Each row below holds a small network's activations on one input, seen along a few directions.
Each table varies a few parts of the input and shows all the possible inputs, shuffled.
Descriptions start from the smaller parts, as in this example, which fits no table here: line(6) and (point or line(11) or (values(3) and ring(8))).
Shared parts are said once, and a part with two or three values counts as separate values.

Other details of the inputs shift rows strongly along two fixed directions, in all tables alike. That doesn't count.
To show where, the next rows are all for the same input, with only those details redrawn:
[-171,  209, -115,  -28, -101, -265,   -4,  -72,  -13,  159,  143,  -29,
  304,   97, -236]
[-256,  -96, -665, -342,   57, -130,  109,  177,  463,  225,  -88, -103,
  221, -131,  393]
[ 168,  -91, -151,  -48,   97,  -29,   -8,   40,  269, -162, -239,   37,
  417,  148,  379]
[-193,  133, -170,  -53,   -7, -248,   27,  -78,  -18,  130,  108,  -20,
  302,   76, -150]
[ 287,   30,  146,  101,   47,  -62,  -87,  -78,   18, -219, -139,   74,
  507,  230,  138]
[-425,  153, -449, -242,  -74, -303,   87,    4,   99,  368,  194,  -96,
  185,  -71, -158]
[-258, -102, -672, -346,   70, -130,  114,  172,  449,  222,  -91, -101,
  222, -131,  391]
[ 230,   16,   66,   90,   70,  -79,  -58,  -52,   54, -167, -137,   62,
  468,  212,  175]

Rows:
R1: [-329,  119,  -40, -211,  -15, -302, -115,  111, -130,  278,  131, -141,
 -270,  -58, -352]
R2: [-497,   75, -195, -414,  114, -314, -137,  125,   68,  362,  -13, -239,
  -96, -151, -238]
R3: [-105,   67,  -38,  111, -109,   98,  295,  -52, -124,  151,  263,  -66,
 -304, -202, -308]
R4: [ 482, -227,  258,  212,  -18,  256,  225,   86,  -56, -301, -189,  107,
  -40,  -46,  130]
R5: [ 246,   36,  149,  144,  105,  194, -240,  -76,   71, -242, -123,  178,
  489,  209,  255]
R6: [ 175, -103,  304,  -71,  207,  -69, -245,   54,    1, -188, -302,  -44,
   62,  161,  114]
R7: [-184, -199, -490, -249,  -10,  147,  371,  254,  397,  281, -150, -209,
 -193, -263,  344]
R8: [-436,   47, -290, -210,   27,  -75,  263,  122,   50,  516,   -6, -153,
  -54, -126, -279]
R9: [ 209, -170,   -9,   10,   87,  243,  198,  137,  208,  -38, -317, -115,
  102,   46,  310]
R10: [ 115, -115,    6,    4,  141,  398,   87,   49,  215,  -42, -296,    6,
   59,  -15,  338]
R11: [-259, -237, -422, -240,   39,  195,  214,  249,  404,  336, -204,  -96,
 -101, -219,  340]
R12: [-119,   83, -345,    9, -317, -264,  170,   38, -158,  167,  408,  150,
 -244, -199, -331]
R13: [  63,  -27,  235,  -92,  342,  111, -332,  -10,  166, -218, -378,  -59,
  131,   54,  395]
R14: [ 398, -210, -213,   96, -141,   48,  158,   54,   90, -315,  -20,  137,
  -28,  -94,  433]
R15: [-183,  111,   82, -104,  -59, -243,  -52,   20, -139,   86,  148, -179,
 -317,  -18, -220]
R16: [ 366, -174,  269,  203,    8,  211,  199,   92,  -66, -195, -191,   88,
    6,    5,   79]
R17: [-112, -269, -751, -162, -181,   23,  151,  190,  337,   63,   91,  120,
 -264, -363,  413]
R18: [-516,  161, -244, -332,  108, -116, -200,   53,   88,  315,   55, -188,
 -254, -148,  -70]
R19: [ 319, -217, -201,  -15,  -48,   29,   51,  108,  189, -237, -133,  216,
  125,   33,  334]
R20: [-259,  185,   16,   -6,   76,  162,   79,  -50,  -37,  282,  -23,  -65,
   27,  -18, -205]
R21: [ 178, -176, -139,   53,  -17,   77,  -75,   27,  156, -153, -102,  211,
  196,  107,  341]
R22: [-297,  153, -252, -132,  -55, -311,   10,   15,  -10,  233,  131,   61,
  239,   19, -318]
R23: [ 231,  -44,  319,  181,  204,  284,   61,  -63,   64,  -71, -227,  -41,
  235,  178,  106]
R24: [ 144,   64,  421,  195,   -9,   45,  119,  -45, -268,   72,  -42,   35,
  109,  167, -343]
R25: [ 229,  165,  151,  315, -224,   53,  -55, -189, -324, -249,  332,  281,
  -70,   11, -183]
R26: [   4,   97,  454,  255,   12,  105,    2, -153, -282,   82,  -75,   15,
  194,  210, -368]
R27: [ 306,   29,  130,  177,  112,  170, -179, -118,   33, -294, -126,  243,
  355,  259,  286]
R28: [  90,  146,  442,  198,  -80,   34, -210, -135, -338, -326,  156,   74,
 -345,    6, -240]
R29: [ 194,   46,  430,  153, -120, -130,  -83,  -62, -350, -280,  137,  -49,
 -300,    8, -205]
R30: [ 233, -118, -160,   10,   73,   -9,   18,   36,  181, -150, -195,   65,
  314,  171,  409]
R31: [ 222,  -55,  321,  114,  113,  152, -220,  -40,  -89, -402, -132,   70,
 -225,   15,  247]
R32: [-227,  -45,   44,  -78,   23, -107, -177,   23, -145,   43,   75,  -59,
 -296,  -51, -133]
R33: [-275,  126,   53,  -26,   65, -104,  168,    4,  -52,  352,  -77, -120,
  137,  -15, -375]
R34: [ -40,  119, -166,   10, -266, -188,  104,  -62,  -92,   77,  281,   54,
   -8,   41, -203]
R35: [-149, -168,  -68, -259,  148,   -3, -254,  130,  228,   55, -244, -131,
  -68,  -46,  314]
R36: [ -99,  154, -162,   10, -130,  -99,  -11, -133,   -6,  120,  309,   68,
   58,   92, -230]
R37: [ 225, -156,  223,  -78,   89,  -30, -157,  104,   -2, -244, -193,    2,
 -134,   29,  153]
R38: [ 263, -132, -160,   47,   -6,  113,   24,  -36,  219, -219,   19,  158,
   89,   48,  344]
R39: [   7,  191,  468,  108,   91,    4, -336, -140, -280, -142,   37,    3,
 -106,  167, -184]
R40: [ 272,  -75,   51,   66,   35,  -55,  -56,    1,   30, -161, -114,  201,
  350,  226,  126]
R41: [ 412, -157,   99,  247,  -46,  106,  -97,  -64,  -31, -341,  -79,  279,
  197,  165,  265]
R42: [ 127,  223,  269,  233,  -62,  -69, -141, -250, -168,  -98,  201,  135,
  296,  317, -317]
R43: [  93,  140,  438,  191,   26,   40,  123, -106, -268,   94,  -50,  -94,
  210,  224, -295]
R44: [-480,   84, -474, -183,  -52, -241,  -38,    9,  125,  381,  144,   11,
  166, -109, -126]
R45: [  81,   48, -193,  111, -213,  -20,   73, -104, -127,  -81,  403,  120,
 -158, -103, -180]
R46: [ -55, -116, -208, -137,  134,  276,  199,  144,  270,  172,  -80, -138,
  -16, -109,  199]
R47: [-152,  292,   35,   83,   15, -177,  -85, -205, -109,   90,  223,   56,
  310,  141, -361]
R48: [-248,  237, -331,   35, -239, -104,   38,  -60, -130,  200,  428,  151,
 -218, -151, -245]
R49: [ 227, -307,  -46,  103,  -41,  333,  198,  121,  132, -161, -208,   51,
 -142, -185,  310]
R50: [ 139, -157,  293,   -4,  133,   50, -302,   -7,  -53, -215, -223,  -15,
  -39,  108,  176]
R51: [ 164,   90,  386,  276,  -75,  180,  164, -189, -254,  -90,  131,   15,
  -70,   64, -354]
R52: [-155,  103,   93, -107,   87,  -93, -199,  -53,  -64,   53,  101, -163,
 -197,   32, -183]
R53: [-408,  153, -466, -223,  -68, -318,   92,   26,  137,  358,  157,  -98,
  177,  -77, -112]
R54: [ 265, -240,   25,   44,   66,  222,  201,  162,  163,  -41, -291,   17,
   28,  -53,  286]
R55: [ 159, -122,   22,   91,   43,  380,  176,   53,  135, -112, -166,   53,
 -114, -125,  315]
R56: [ 252, -300, -470, -132,  -62,   46,  153,  214,  312, -170, -109,  181,
  -14, -168,  497]
R57: [-171,  145,  161,  -54,    6, -155, -146, -109, -174,   90,  255, -128,
 -307,  -14, -307]
R58: [ -40,   50,  -73,  147, -281, -106,   -6, -114, -239,   19,  316,  206,
  -65,  -33, -245]
R59: [  50, -195, -263,  -94,  119,  402,  185,  155,  345,   10, -276,  -20,
  -84, -189,  491]
R60: [ 147, -124,   67,    2,  200,  184,  133,   91,  225,   36, -401, -168,
  319,   47,  309]
R61: [ 531, -114,   88,  215, -127,   47,   58,  -50,  -32, -417,  -40,  183,
  132,  117,  266]
R62: [-194,   99, -283, -105, -165, -242,   65,   45,  -60,  196,  233,  119,
   26,   26, -293]
R63: [-175,   85,   60,  -62,  -27, -130,  -86,  -52,  -83,   20,  252, -120,
 -415, -111, -235]
R64: [ 275, -217,    0,   82,  -55,  244,  328,  128,   96, -171, -143,  -48,
 -133, -147,  282]
R65: [-232,  131,   83, -140,  154, -108, -229,  -25,    3,   97,   65, -193,
 -114,   50, -190]
R66: [-517,  136, -208, -361,  182, -205, -177,    0,  117,  342,   88, -307,
 -114, -155, -191]
R67: [-399,  -44, -268, -220,  -81, -181,  -73,  112,    6,  217,  150, -111,
 -496, -284,  -79]
R68: [-205,   90, -135,   23,  -89, -160,  -88,  -83,  -95,  183,  187,  126,
  165,  102, -216]
R69: [-190,  266,  -66,   43, -142,  -91,  -71, -185, -185,  167,  346,  158,
   31,   68, -271]
R70: [ 366,  -41,  114,  175,  -43,   -8,   -4,  -38,  -10, -274,  -68,  152,
  278,  257,  204]
R71: [ 138,  116,  420,  258,  -35,  176,  120, -189, -247,  -32,  109,   -5,
   17,  124, -364]
R72: [  47,  175,  441,  201,  151,  110,   18, -199, -161,  101,  -41,  -95,
  293,  167, -326]
R73: [-107,  134,  280,  -51,  -17, -211, -137,  -52, -241,  -10,   79, -154,
 -133,  126, -285]
R74: [-106,   60,   75, -101, -130, -184,  -36,   35, -136,  -12,  152, -157,
 -365,  -80, -188]
R75: [-345,  137,  207, -102,  105, -239, -308,  -83, -180,  183,   22, -149,
    6,    6, -333]
R76: [ 194, -153,    8,   97,    3,  404,  203,   63,   97, -178, -117,   67,
 -169, -203,  305]
R77: [ 213, -174,  189,  178,   32,  268,   85,   -4,  -45,  -71, -209,   45,
   47,   18,  113]
R78: [-281,  -48, -266, -262, -124, -250,   52,  182,   13,  165,  185,  -97,
 -557, -342, -126]
R79: [ 200,   67,  375,  254, -117,   73,  238,  -97, -328,  -39,   74,  -27,
  -51,   49, -268]
R80: [ -46,  269,  477,  233,  100,  153,  -30, -219, -225,   68,  -85,   -7,
  267,  142, -343]
R81: [  85, -104,  106,  -92,  144,  159, -209,   27,  128, -257, -191,    1,
 -207,  -38,  385]
R82: [ 273,  133,  166,  302, -174,  -22,  -35, -205, -239, -189,  331,  189,
   22,  115, -233]
R83: [ -29,  125,  476,  243,   52,   74,  -30, -170, -246,   91, -129,  -18,
  304,  165, -382]
R84: [ 174,  -60,  306,  -73,  175,  -47, -212,   -2,   -4, -205, -265, -148,
   73,  181,  176]
R85: [ -95,   57,   35,  -28,  -82,  -80,  -73,  -15,  -99,  -64,  259, -105,
 -468, -157, -210]
R86: [-149,  -57, -105, -333,  245, -105, -142,  206,  222,   37, -222, -281,
   48,  -61,  270]
R87: [ 124,  -19,  413,  209,  -87,  -58, -212,  -64, -362, -262,  117,   58,
 -317,  -13, -210]
R88: [-104,  218,  -58,  114, -182,  -40,  -39, -167, -191,   52,  310,  202,
  -33,   35, -203]
R89: [-241, -288, -567, -202,  -32,  217,  304,  294,  387,  305, -112, -101,
 -299, -389,  372]
R90: [ 122, -336, -198, -261,  102,   14,  -11,  267,  303, -194, -268,  -42,
 -300, -207,  498]
- Changing only one part turns R34 into R15. The same change can be made to R44. Which row results? => R75
- Changing only one part turns R24 into R1. The same change can be made to R64. Which row results? => R29
- Changing only one part turns R30 into R43. The same change can be made to R17. Which row results? => R49
- What do these inputs look like to the network? => values(3) and ring(5) and line(6)
- A walk changes only the ring(5) part. It starts at R29 and steps to R85. List the rest of the walk in order. => R28, R87, R78
- Change only the values(3) part in R58. List by row number the other rows that result. => R67, R89
- A walk changes only the line(6) part. It starts at R3 and steps to R51. List the rest of the walk in order. => R71, R46, R23, R72
- Change only the values(3) part in R61. List by row number the other rows that result. => R74, R79
- Change only the line(6) part in R81. List by row number the other rows that result. => R13, R18, R28, R31, R39

Rows:
R91: [-152, -135, -228, -222,   89,  -12,  281,  252,  320,  320, -310, -165,
  241,   14,  131]
R92: [ -11, -295, -217,  -58,  -89,  146,  353,  286,  153,  146, -152,  -96,
 -341, -284,  186]
R93: [-269,  -42, -236, -134,  144,  328,  104,   73,  269,  312, -241,  -38,
   65, -146,  229]
R94: [-108, -141, -250,  -89,   59,  342,  216,  119,  237,  239, -107,  -88,
 -252, -162,  232]
R95: [ -44,  -58, -439,   -2,  -66,  229,  252,   -5,  308,   78,   88,   26,
 -112, -184,  282]
R96: [-263,  224,  155,  -32, -319, -422,  -67,  -34, -435,   79,  415,  -64,
 -467, -107, -582]
R97: [-223,  320,   54,   91, -234, -342,  230, -179, -280,  293,  325,  -46,
  367,  175, -686]
R98: [-270,  367,  195,  -72,  -89, -570, -203,  -99, -391,  226,  249, -157,
  148,  230, -637]
R99: [  75, -237, -473, -163, -167, -125,  113,  209,  154,  -86,  114,  164,
 -291, -238,  270]
R100: [-201,  -49, -535, -162,   65,   54, -174,   -9,  268,   43,   15,  169,
  112,  -87,  278]
R101: [ 416, -238,  476,  115,   38,   92,  -39,   93,  -77, -388, -233,  -61,
 -216,  -39,  119]
R102: [-329,  355,  142,   -3, -125, -224, -215, -187, -391,  121,  463,  -60,
 -362,   38, -532]
R103: [   3, -178, -518,  -62, -183,   31,  429,  204,  192,   68,   93,    2,
 -246, -349,  224]
R104: [ 427, -124,  195,  125,   29, -195, -171,  -65,  -30, -318, -125,  178,
  550,  370,  131]
R105: [-167, -115, -186, -351,  221, -203,   28,  215,  340,  196, -300, -284,
  109,  -42,  150]
R106: [ 148,  -10,  443,   90,  323,  249, -280, -108,    2, -222, -302,  -10,
  184,   98,  187]
R107: [ 311, -103,  445,  110,  215,  277, -171,  -63,  -16, -306, -171,  -58,
 -124,   86,  176]
R108: [ 424,  -73,  108,  212,    3,  161, -190, -125,   -7, -403,   49,  301,
   35,  180,  234]
R109: [ 562,   83,  874,  418,  241,  182, -553, -291, -328, -689, -266,  210,
  423,  443,  194]
R110: [-329,  449,   -6,  189, -154,    1,   58, -287, -289,  290,  395,   78,
  177,    3, -587]
- Changing only one part turns R110 into R93. The same change can be made to R97. Which row results? => R91
- What do these inputs look like to the network? => line(4) and ring(5)
- Change only the ring(5) part in R101. List by row number the other rows that result. => R92, R96, R99, R103
